x =
 95 139 125  95 131 106  97  94 148 150  62 111 109 127  81
 86  81 119 132 139 118  74  72 134  73  73  94 103 100 119
131  72 132  67 100 112  54 114 117 164  31 106 110 133 121
119  95  89  93  91  83  74  91  81 112 126 112 111  83 166
105 120 103  87 130 130 100 118 137 139  76 120 106 116  76
x[-5,-15] -> 95
x[4,-15] -> 105
x[-1,14] -> 76
x[2,-14] -> 72
x[1,-13] -> 119
x[-5,-3] -> 109
x[-5] -> [95, 139, 125, 95, 131, 106, 97, 94, 148, 150, 62, 111, 109, 127, 81]
x[2,-5] -> 31
x[-1,-10] -> 130
x[1,-7] -> 134
x[:, -8] -> [94, 72, 114, 91, 118]
x[-2] -> [119, 95, 89, 93, 91, 83, 74, 91, 81, 112, 126, 112, 111, 83, 166]
x[-3,-8] -> 114
x[2,-2] -> 133
x[-2,5] -> 83
x[-4,-15] -> 86
x[-2,-7] -> 81
x[0,-13] -> 125
x[:, 3] -> [95, 132, 67, 93, 87]
x[:, -11] -> [131, 139, 100, 91, 130]
x[:, -15] -> [95, 86, 131, 119, 105]

grid = 103 105 111 118  80  80 100 118  42  89 125  46
grid[0] -> 103
grid[3] -> 118
grid[10] -> 125
grid[2] -> 111

a = [ 66  51 117  86  98 124 125  56 131  48 149  94  93  27 146]
a[-15] -> 66
a[-8] -> 56
a[3] -> 86
a[-11] -> 98

M =
 84  98 117  80  98  94 124 102 111 126 103  87  76 111
 95  88  87 152 121 117  90  73  70 105 141  78  82 147
 76  62  91  65 122  69  89 119 144  79  64  95  71 125
 79  98  81  80  90  91 108 140 113  98  76  75  80 103
 69  94  77  88  97  64  97 158 130  97  79  61  63  81
111 100 112  53 103 108  93 109 118  94  53 131 127  73
118 119 129 115  87 142 100  76  73 130 116 101 121 116
118  88 122  58 129  77 107 114 107 117  54 134 114  77
 54  73  68 119 113  89 117 100 125  47  93  95  44 102
M[-9,-14]: 84
M[8,-5]: 47
M[-4]: [111, 100, 112, 53, 103, 108, 93, 109, 118, 94, 53, 131, 127, 73]
M[-5,2]: 77
M[8,-13]: 73
M[7,10]: 54
M[-4,-9]: 108
M[5,-13]: 100
M[:, -14]: [84, 95, 76, 79, 69, 111, 118, 118, 54]
M[1,0]: 95
M[5,6]: 93
M[7,-11]: 58
M[-5,-2]: 63
M[4,-13]: 94
M[-1,3]: 119
M[:, 11]: [87, 78, 95, 75, 61, 131, 101, 134, 95]
M[2]: [76, 62, 91, 65, 122, 69, 89, 119, 144, 79, 64, 95, 71, 125]
M[4,-5]: 97
M[1,-5]: 105
M[-4,-12]: 112
M[1,2]: 87
M[:, 3]: [80, 152, 65, 80, 88, 53, 115, 58, 119]
M[:, -1]: [111, 147, 125, 103, 81, 73, 116, 77, 102]
M[-9,-13]: 98
M[2,-8]: 89
M[:, 2]: [117, 87, 91, 81, 77, 112, 129, 122, 68]
M[:, 12]: [76, 82, 71, 80, 63, 127, 121, 114, 44]
M[1,13]: 147
M[0,12]: 76
M[8]: [54, 73, 68, 119, 113, 89, 117, 100, 125, 47, 93, 95, 44, 102]
M[8,-12]: 68
M[-4,-2]: 127
M[-1,-6]: 125
M[-2,-7]: 114

m = 161 103 132 158  25
m[0]	161
m[1]	103

X =
 98 102 146 132 108  46  97 158  52  99  96  44 105 127 107
114 127  76  93 129 147  70  84 138 120  65 144 108  69 124
157 136  65  70 120  94  53  84  90 160  55  95 101  88 129
114 142  69 108 131 111  99 125 111 114 124 118  62 135 134
X[-4,0] = 98
X[0,5] = 46
X[-3,-9] = 70
X[-1,-15] = 114
X[1,10] = 65
X[:, -12] = [132, 93, 70, 108]
X[:, 7] = [158, 84, 84, 125]
X[-3,-1] = 124
X[-3,12] = 108
X[:, -14] = [102, 127, 136, 142]
X[1,7] = 84
X[0,12] = 105
X[2,0] = 157
X[1,-10] = 147
X[3,-9] = 99
X[-2,5] = 94
X[-1,10] = 124
X[1,-15] = 114
X[3] = [114, 142, 69, 108, 131, 111, 99, 125, 111, 114, 124, 118, 62, 135, 134]

B =  58  44  49  99 156 161  68
B[0] -> 58
B[2] -> 49
B[6] -> 68
B[5] -> 161

arr =
[[ 98  93 116 104  58  39]
 [ 60  45 100  90 119 106]
 [ 49 101  93 114 101  62]
 [ 55  62  50 106  84 108]
 [114 102  64  42  58  66]
 [ 93 118 100  64  40  57]
 [ 39  64  68  87 144 154]
 [ 66  35  61  63  90 156]
 [ 60  66  84 151 157 115]
 [111  61  59  55  91  88]
 [101  64  40  60  68  84]]
Indices start at 0.
(0, 0): 98
(7, 5): 156
(10, 1): 64
(2, 1): 101
(8, 3): 151
(9, 5): 88
(5, 4): 40
(9, 3): 55
(5, 0): 93
(7, 2): 61
(0, 2): 116
(3, 2): 50
(0, 5): 39
(7, 1): 35
(5, 5): 57
(1, 1): 45
(3, 3): 106
(4, 1): 102
(7, 3): 63
(10, 5): 84
(8, 0): 60
(10, 2): 40
(5, 2): 100
(8, 2): 84
(3, 0): 55

A =
[[ 47 130  74  54  82 127 111  77 123 112 108  60 156  70  90]
 [149  82 113 110 121  76 124  65  86  70 100 107  65 119 106]
 [117  53 117 141 112  96 109 104  97  77 139 144  95 105 131]
 [125  44 115 143 113  90 111  97  94  67 142 145  93 106 130]
 [ 40 130  72  62  79 126 107  94 112 109 118  58 155  62 101]
 [143 104 113  97 122  80 128  60  86  79  88  92  62 117 102]
 [ 35 133  76  64  81 131 110  97 114 113 121  60 156  61 106]
 [130  42 105 139 106  84 100 103  94  67 134 141  96 108 116]]
A[0][-15] = 47
A[-5][5] = 90
A[4][-10] = 126
A[1][-11] = 121
A[:, -11] = [82, 121, 112, 113, 79, 122, 81, 106]
A[7][8] = 94
A[-1][3] = 139
A[5][11] = 92
A[:, 8] = [123, 86, 97, 94, 112, 86, 114, 94]
A[-1][7] = 103
A[-7][-4] = 107
A[:, -13] = [74, 113, 117, 115, 72, 113, 76, 105]
A[6][-6] = 113
A[-4][-3] = 155
A[-1][-5] = 134
A[0][-3] = 156
A[1][-3] = 65
A[5][0] = 143
A[-7][0] = 149
A[-3][7] = 60
A[2][0] = 117
A[-2] = [35, 133, 76, 64, 81, 131, 110, 97, 114, 113, 121, 60, 156, 61, 106]
A[0][-13] = 74
A[-7][2] = 113
A[-5][-14] = 44
A[6][-8] = 97
A[:, 12] = [156, 65, 95, 93, 155, 62, 156, 96]
A[3][-12] = 143
A[-1][13] = 108
A[:, -8] = [77, 65, 104, 97, 94, 60, 97, 103]
A[2] = [117, 53, 117, 141, 112, 96, 109, 104, 97, 77, 139, 144, 95, 105, 131]
A[-8][-8] = 77
A[-3][-14] = 104
